These are the activations of a small neural network, seen along a few directions. Each row is one input.
In each table, some parts of the input vary, and every possible input appears once, in random order.
A made-up example of a description, with smaller parts first: line(6) and (point or line(9) or (values(2) and ring(8))).
Shared parts are said once, and a part with two or three values counts as separate values.
(in the rows, 128 means zero)

Other details of the inputs shift rows strongly along two fixed directions, in all tables alike. That doesn't count.

A family of inputs:
R1: [157 113 172  32 183  58 161  98 109 151 129  79]
R2: [109 101 136 109 135  81 145 127 200  84  98 173]
R3: [145 113 171  66 175  64 149 101 100 135 103  95]
R4: [116 142 104 214 108 190 133 131  92 140 156 146]
R5: [147 135 134 149 128 163 126 127  97 153 164 110]
R6: [115 112 130 106 137  83 144 125 191  80  86 177]
R7: [121 130 106 210 109 191 129 141  96 146 164 149]
R8: [192 136 161  46 150  88 135 105 121 139 124  38]
R9: [152 130 137  72  95 114 110 135 203  96 113 131]
R10: [171 150 164  30 150  92 107 118 120 148 128  40]
R11: [ 88 116 124 187 166 152 161 117  68 153 136 155]
R12: [133 127  97 127  60 126 119 144 236  49  77 187]
R13: [114 153 111 173 120 178 106 148  82 163 170 130]
R14: [159 132 156  56 140  98  97 122 131 153 126  59]
R15: [128 130 114 106  89 108  99 136 200  96  83 133]
R16: [110 119 140 161 167 122 157 128  56 152 142 137]
R17: [119 143 104 109  59 132 100 154 235  55  90 190]
R18: [ 98 115 120 170 167 142 163 130  76 144 133 154]
R19: [113 129 104 110  60 127  88 162 242  68  93 189]
R20: [146 100 179  44 196  63 158  91 111 147 110  66]
R21: [179 148 166  28 147  92 113 114 126 153 143  45]
R22: [129 134  99 112  58 128 110 158 243  61 101 194]
R23: [126 136 105 181 122 164 122 141  91 148 140 117]
R24: [136 121  91 127  59 120 120 151 245  57  89 189]
R25: [118 156 129 152 128 166 106 130  81 162 158 106]
R26: [123 151 122 155 131 163 104 134  73 161 148 102]
R27: [101 157 104 195 110 196 104 149  83 145 157 150]
R28: [133 137 107 181 122 166 132 137  90 146 145 119]
R29: [ 90 125 128 178 153 151 164 118  66 152 155 160]
R30: [122 127 122  97  87 112  93 144 203  93  99 134]
R31: [118 158 116 173 119 184 119 148  81 149 172 130]
R32: [123 153 124 168 116 179 123 130  95 145 162 128]
R33: [ 95 125 125 175 154 154 162 122  62 148 151 164]
R34: [187 142 172  43 149  94 129  93 125 142 129  40]
R35: [114 154 108 197 108 201 122 142  87 138 163 154]
R36: [204 138 174  21 159  80 129  97 121 154 138  26]
R37: [120 128 111 115  58 131 110 152 245  55 100 187]
R38: [182 119 161  49 153  84 112 106 127 158 116  34]
R39: [190 127 155  49 152  82 127 103 125 155 121  37]
R40: [106 122 128 167 170 128 158 130  89 141 147 152]
R41: [122 130 115 167 121 160 104 142 101 159 144 116]
R42: [148 147 131 148 129 164 129 121  87 144 153 107]
R43: [110 148 126 175 118 185 115 140  87 153 178 125]
R44: [ 96 108 105 113  93  95 151 148 223  53  82 224]
R45: [130 145 127  91  84 121 104 136 203  88 106 144]
R46: [111 150 108 180 122 175 108 151  77 156 157 122]
R47: [188 120 164  49 151  86 123 101 128 155 120  37]
R48: [ 90 110 137 191 155 140 153 127  63 150 150 155]
R49: [125 125  95 122  80 116  99 154 208  93  92 158]
R50: [103 114 128 175 155 127 152 132  72 150 144 160]
R51: [113 100 133  91 120  88 149 130 191  90 101 182]
R52: [146 116 156  59 179  70 147  86  97 130 109  92]
R53: [127 136 113 185 119 166 128 123  94 150 142 117]
R54: [151 113 185  48 185  49 151  89 100 145 106  71]
R55: [111 132 115 179 119 165 108 139  96 155 148 114]
R56: [111 144 126 156 117 167 104 140 103 148 158 119]
R57: [140 115 119 111  88 111 119 131 205  88  95 132]
R58: [107 134  99 120  60 120  90 153 236  67  78 180]
R59: [100 117 110 179 159 141 151 119  60 151 156 159]
R60: [119 142 105 176 122 164 112 147  89 152 142 117]
R61: [185 147 168  32 148  96 125 112 123 141 135  44]
R62: [161 116 179  21 197  44 151  69  94 145 112  50]
R63: [ 98 116 124 170 166 145 158 120  74 143 126 156]
R64: [136 147 116 172 119 175 134 138  92 138 162 127]
R65: [124 135 113 177 120 159 117 126 100 151 133 113]
R66: [174 131 164  63 138 106 127 106 135 134 137  60]
R67: [120 146 125 162 117 178 111 143  98 154 172 131]
R68: [ 94  89 108 121 105  98 142 143 231  63  68 221]
R69: [106 101 136  94 119  88 153 126 191  84 101 176]
R70: [121 133 100 114  78 119  93 157 207  91 100 162]
R71: [ 87 110 116 181 146 141 149 117  86 129 145 168]
R72: [ 85 111 105 204 156 160 159 137  76 151 145 182]
R73: [121 131  95 193 112 166 116 145 108 147 142 138]
R74: [ 98 122 112 180 160 143 154 121  55 142 150 156]
R75: [101 103 105 127 108  86 141 147 238  61  84 225]
R76: [102 112 132 176 169 136 151 128  90 153 155 159]
R77: [126 136 108 182 122 167 116 131  88 148 133 118]
R78: [198 132 170  30 162  77 127  89 113 152 109  15]
R79: [123 125 117 175 121 159 117 132 103 149 142 110]
R80: [153 118 181  49 201  54 154  87 115 148 118  70]
R81: [144 119 124 107  86 115 123 131 206  82 103 136]
R82: [101 109 121 167 158 136 147 116  75 145 149 157]
R83: [101 107 137 174 155 131 148 130  76 150 143 160]
R84: [116 127  90 125  62 119  94 155 234  62  65 181]
Description of these inputs: ring(6) and (values(5) or ring(9)).
Changing only the ring(6) part turns R43 into R45. The same change can be made to R66. Which row results? -> R34
Changing only the ring(6) part turns R50 into R83. The same change can be made to R73. Which row results? -> R38
Change only the values(5) part in R63. List by row number the other rows that result. -> R3, R6, R33, R52
A walk changes only the ring(9) part. It starts at R27 and steps to R17. List the rest of the walk in order. -> R35, R42, R12, R78, R77, R84, R26
A walk changes only the ring(9) part. It starts at R60 and steps to R23. List the rest of the walk in order. -> R28, R8, R64, R61, R31, R10, R46
A walk changes only the ring(6) part. It starts at R52 and steps to R62. List the rest of the walk in order. -> R71, R82, R59, R74

A family of inputs:
R85: [130 158 126 123 105 150 109 139 127 118 128 125]
R86: [ 77 109  88 210 115 156 108 152 115 142 118 179]
R87: [150 146 146 137 139 157 122 138  96 162 167  90]
R88: [112 139  92 171 102 174 125 144 113 124 149 168]
R89: [149 156 153  95 134 133 108 112 117 140 142  77]
R90: [114 147  84 177  73 165 111 167 195  85 127 199]
R91: [148 137 129 133 139 139 131 127  82 159 172 103]
R92: [ 94 119  91 192 101 153  94 154 118 143 126 149]
R93: [167  96 147  54 146  39 150  96 191  88  49  90]
R94: [109 134 141 163 149 157 134 109  56 161 168 123]
R95: [117  97 130  57 127  37 113 132 227  85  42 143]
R96: [148 119 177 100 200 103 161 108  57 179 162  76]
R97: [169 113 149 138 187 123 151  85  22 195 141  36]
R98: [104 131 105 152  73 146 108 138 182  81 123 185]
R99: [152 150 162 115 160 158 125 113  69 186 173  49]
R100: [115 128 124 164 114 168 127 132 114 141 163 135]
R101: [139 119 141  32  98  64 123 126 218  62  70 150]
R102: [135 116 157  92 151 116 141 108 120 146 142 100]
R103: [ 75 132 108 193 121 159 147 143 103 111 131 206]
R104: [110 137 126 157 177 149 157 122  50 158 156 136]
R105: [152 102 148  44 107  63 131 133 235  76  87 150]
R106: [189 119 180  20 151  69 126 111 144 141 133  43]
R107: [110 138 103 178 120 160  87 152 111 157 124 115]
R108: [118 129 157 108 164 106 144 102 106 131 132 120]
R109: [116 161  96 174 105 185 116 155 123 125 143 157]
R110: [104 129  99 160 118 155 136 141 124 115 132 181]
R111: [159 137 121 164 134 152 126 116  87 159 126  67]
R112: [144 108 172  20 151  50 147 103 203  95  88 107]
R113: [141 104  88 138  65 110 120 134 223  65  64 161]
R114: [ 90 125 100 202 132 152 154 146 117 118 147 206]
R115: [162 142 168  59 151 107 125 104  65 165 148  46]
R116: [100 119  87 173  87 142 134 154 184  85 123 225]
What do these inputs look like to the network? -> line(4) and (values(2) or ring(6))
Changing only the line(4) part turns R110 into R104. The same change can be made to R105. Which row results? -> R96
Change only the values(2) part in R92. List by row number the other rows that result. -> R113
Which other rows agree with R89 in the line(4) part? List them by row number. -> R85, R87, R90, R99, R107, R109, R111

A family of inputs:
R117: [156 141 158  51 146  95 124 104 132 128 114  79]
R118: [149 127 154  61 143  89 105 113 131 141 112  64]
R119: [108 141 104 112  76 126 122 149 216  55  98 208]
R120: [105 130 102 187  90 172 137 142 149  96 131 195]
R121: [ 64  96  93 219 124 139 151 138 131 103 104 221]
R122: [125 133 140 130 137 142 134 138 109 149 169 132]
R123: [122 137 141 123 145 140 114 126  89 157 151 104]
R124: [105 125 113 198 113 175 133 145 123 132 160 174]
R125: [123 144 125 158 128 160 135 121  92 134 148 135]
R126: [116 133 108 134  93 130 114 132 175  89  93 156]
R127: [110 129 121 115  99 127 118 152 183 100 130 178]
R128: [144 129 141  50 110  75 106 122 199  90  73 103]
R129: [118 116 107 130  78 127 131 143 231  62  99 197]
R130: [113 115  86 204  93 160 121 157 159 112 122 179]
R131: [ 93 144 114 170 120 172 120 151  96 138 166 169]
R132: [136 133 124 124 112 125 126 118 144 107 109 124]
R133: [145 127 142 150 157 148 142 108  63 174 162  74]
R134: [126 155 133 157 147 169 146 120  49 156 179 125]
R135: [131 153 150  95 150 130 128 125  86 147 152 102]
R136: [159 117 139  61 130  77 105 125 168 131  94  79]
R137: [126 120 132 151 130 138 121 131 115 154 144 111]
R138: [121 122 131 136 118 135 123 139 151 129 139 144]
R139: [107 135 109 186 113 177 149 143 116 122 169 183]
R140: [137 121 100 144  91 129 127 138 175  91  92 154]
R141: [119 141 107 166 128 151 113 138  89 147 125 117]
R142: [136 119 112  83  97  87  96 142 207  90  72 131]
R143: [170 127 145 122 173 128 141 104  53 187 153  40]
R144: [177 130 165   5 127  64 141 109 194  87 102 101]
R145: [111 150 133 162 148 168 124 127  54 166 162 112]
R146: [110 100 146 111 170  86 159 109 120 124 108 145]
R147: [107 117 153 140 201 117 173 108  33 170 162 129]
R148: [168 115 161  69 146  86 126 109 148 138 120  66]
R149: [116 100 125 151 180  99 155 112  70 157 113 120]
R150: [125 132  94 138  93 127 111 139 173  93  85 154]
R151: [167 121 151  62 125  86 131 105 164 109  97  84]
R152: [165 120 149  94 160 101 121 118  98 175 134  50]
R153: [139 134 147 125 148 139 143 129 100 151 172 119]
R154: [100 136 123 192 136 180 120 140  69 172 176 138]
R155: [168 133 135  85 139  99 126 107 118 132 106  71]
R156: [104 122 110 167 101 146 109 145 150 125 125 154]
What do these inputs look like to the network? -> line(4) and (point or ring(9))
Changing only the line(4) part turns R142 into R131. The same change can be made to R152. Which row results? -> R122
Changing only the line(4) part turns R156 into R154. The same change can be made to R121. Which row results? -> R146
A walk changes only the ring(9) part. It starts at R125 and steps to R117. List the rest of the walk in order. -> R145, R123, R154, R138, R124, R129, R120

A family of inputs:
R157: [120 109 138 103 147  87 164 128 140 107 111 135]
R158: [171 143 168  71 179 100 127  84  55 179 124  10]
R159: [149 109 109 118 103 110 116 142 180 110 102 126]
R160: [131 132 137 107 113 120 125 131 191 103 126 142]
R161: [132 139 129  87 102 121 121 138 162  91 118 155]
R162: [100 126 104 211 118 177 104 150  86 162 148 135]
R163: [124 143 118  97 109 117 117 148 186 100 119 159]
R164: [112 104 140 113 126  85 147 131 163 112  92 162]
R165: [112 135 132 184 128 186 139 120  61 162 189 131]
R166: [ 93 122 112 211 152 142 140 125  66 144 150 181]
R167: [110 138 127 196 115 192 136 132  81 136 175 158]
R168: [117 124  79 227  99 180 130 150 112 133 139 170]
R169: [108 103 122 111 142  90 142 116 165  93 102 156]
R170: [182 140 162  72 182 101 137  83  56 179 128  12]
R171: [135 146 129  91 114 119 121 150 169  95 119 153]
R172: [111 140 130 189 139 184 137 125  72 171 189 129]
R173: [ 98 144 106 180 114 184 129 140  73 147 175 164]
R174: [128 108 102 130  85 112  99 153 209  95  90 154]
R175: [121 122 123 115 104 111  97 135 172 108  90 121]
R176: [180 145 194  61 185 110 140 100  70 173 166  31]
R177: [158 127 116 112 121 110 131 119 149 115  99 109]
R178: [132 140 129  82 123 114 122 133 156 123 131 131]
R179: [117 130 116 119 100 116 103 130 175  97  82 129]
R180: [133 101 149  87 174 102 149 106 122 138 105 120]
What do these inputs look like to the network? -> values(5) or ring(9) or (values(2) and ring(5))
Change only the values(2) part in R167. List by row number the other rows that result. -> R161
List by row number the other inputs of the same sort as R170. -> R158, R159, R162, R168, R174, R175, R177, R179
Change only the ring(5) part in R160. List by row number the other rows that result. -> R165, R167, R172, R176
